Each row has a name. Each question is about the rows just above it.

[164 132 135 131 119  74 147  93 124 157 157 128 155 121  92 143 134  97
 115 146 151 139 128 133 154 163  69  62]  zel
[163 147 115 109 101  50 119 107 103 143 155 107 152 149 106 155 127  99
 114 151 132 162 145 127  86 166  75  90]  nipom
[167 151 134 108 115  71 155  84 116 157 176 142 165  91  96 148 124 103
 117 156 159 151 120 128 121 157  72  73]  fedal
[188 123 147  95 106  46 131  78 108 154 158 141 155 118  98 160 111 109
 121 156 162 153 117 127  99 165  69 102]  Lineg
[157 145 112 120  98  57 124 115 106 139 158 109 154 155 103 167 134 101
 114 150 137 158 153 125  94 165  76  87]  sez
[171 133 139 108 113  80 146  86 121 167 164 159 154 120  78 155 113 105
 118 152 161 150 120 137 131 175  69  94]  Levo
[157 123 147  95 106  46 131  78 106 154 158 141 155 118  98 160 111 109
 121 156 162 153 117 125  99 165  69 102]  vupa
Count the entries of [157 145 112 120  98  57 124 115 106 139 158 109 154 155 103 167 134 101
 114 150 137]: -> 21
Count the entries of [167 151 134 108 115  71 155  84 116 157 176 142 165  91  96 148 124 103
 117 156 159 151 120]: -> 23
What are the next 3 entries after [176 142 165  91]? -> [ 96 148 124]
How many entries does [171 133 139 108 113  80 146  86 121 167 164 159 154] have? -> 13
Number of entries in [164 132 135 131 119  74 147]: -> 7

[168 148 138 137 124 128 147 111  36 124 132  85 135 114 133 155 105 149
 129  90 124 174] = Sof
[169 123 122 130 125 124 126 131  78 130 155 140 114 124 132  88 171 115
 125 213 123 108] = Vesu
[169 123 122 130 114 124  78 125 126 140 130 131 155 124 132  88 171 115
 125 213 123 108] = vup
What are the next 3 entries after [ 85 135]? -> [114 133 155]
What are the next 3 entries after [125 124 126 131  78 130 155 140 114]? -> [124 132  88]

[174  81  90  94 116  68 135 155 145 185  90 166 115  51 128 139 129 128
 102 144  90 108 165 144 119 130  44  58 116 143 137 139 140 139  73 128
  91 150 153 134  84 125 127 131 133  45 113 113  94 116] : Tiref
[174  81  90  94 116  68 135 155 145 185  90 166 107  51  72 139 129 128
 102  61  90 108 165 144 119 130  44  58 116 143 137 139 140 139  73 128
  91 150 153 134  84 125 127 131 133  45 113 113  94 192] : gusu
[202  94  90  68 116  81 121 164 177 100 163 111 100 112 104 136 121 124
 151 105 144  72 136 125 133 174 123 125 114 105 156  89 114 150 170 145
  96 160 121 157  86 130 131  90 136 119  94 116 131 156] : fur
[181 133 172 123 198 215 104 147 154  83 166 106 118 207 125 151 107 158
 102 122 117 118 141 128 116 198 152 149 101  80  96 145 156 150  89 170
 114 160 119 132  50 117 138  84 175 132 133 160 143 103] : dem
Give the next 3 entries after [166 115  51 128 139 129 128 102]. -> [144  90 108]
Where do [174  81  90  94 116  68 135 155 145 185  90 166 107  51  72 139 129 128
 102  61  90 108 165 144 119 130  44  58 116 143 137 139 140 139  73 128
  91 150 153 134  84 125 127 131 133  45 113 113  94 192] appear? -> gusu
Number of entries in [181 133 172 123 198 215 104 147 154  83 166 106 118 207 125 151 107 158
 102 122 117 118 141 128 116 198 152 149 101  80  96 145 156 150  89 170
 114 160 119 132  50 117 138  84 175 132 133 160 143 103]: -> 50
Give the next 3 entries after [156  89 114 150 170 145  96 160]. -> [121 157  86]
Give the next 3 entries after [ 80  96 145 156 150  89 170]. -> [114 160 119]
Whose row is [174  81  90  94 116  68 135 155 145 185  90 166 115  51 128 139 129 128
 102 144  90 108 165 144 119 130  44  58 116 143 137 139 140 139  73 128
  91 150 153 134  84 125 127 131 133  45 113 113  94 116]? -> Tiref

[138 155 119  66] : fise
[ 91  91 100 125] : punu
[ 87 117 111  81] : miveb
[108 126 110  83] : Talud
[136 143 113  78] : pezev
[100 104 135  77] : vogu
[ 91  91 104 124] : kes
[92 84 90 84] : Giz
[ 87 115 110  86] : Kul
[130 132 135 127] : mivel
[ 84 119 118  68] : tezu
[ 77 117 135  48] : konaz
The row with [ 77 117 135  48] is -> konaz
Count the entries of [138]: -> 1
Whose row is [100 104 135  77]? -> vogu

[173 177 101 136 115  73]  zup
[173 177 132 136 115  73]  tuzo
[147 132 177 144 118 132]  tifaf
[173 177 132 136 115  73] is in which row? -> tuzo
Count the entries of [173 177]: -> 2
What are the next 3 entries after [177 132]? -> [136 115  73]

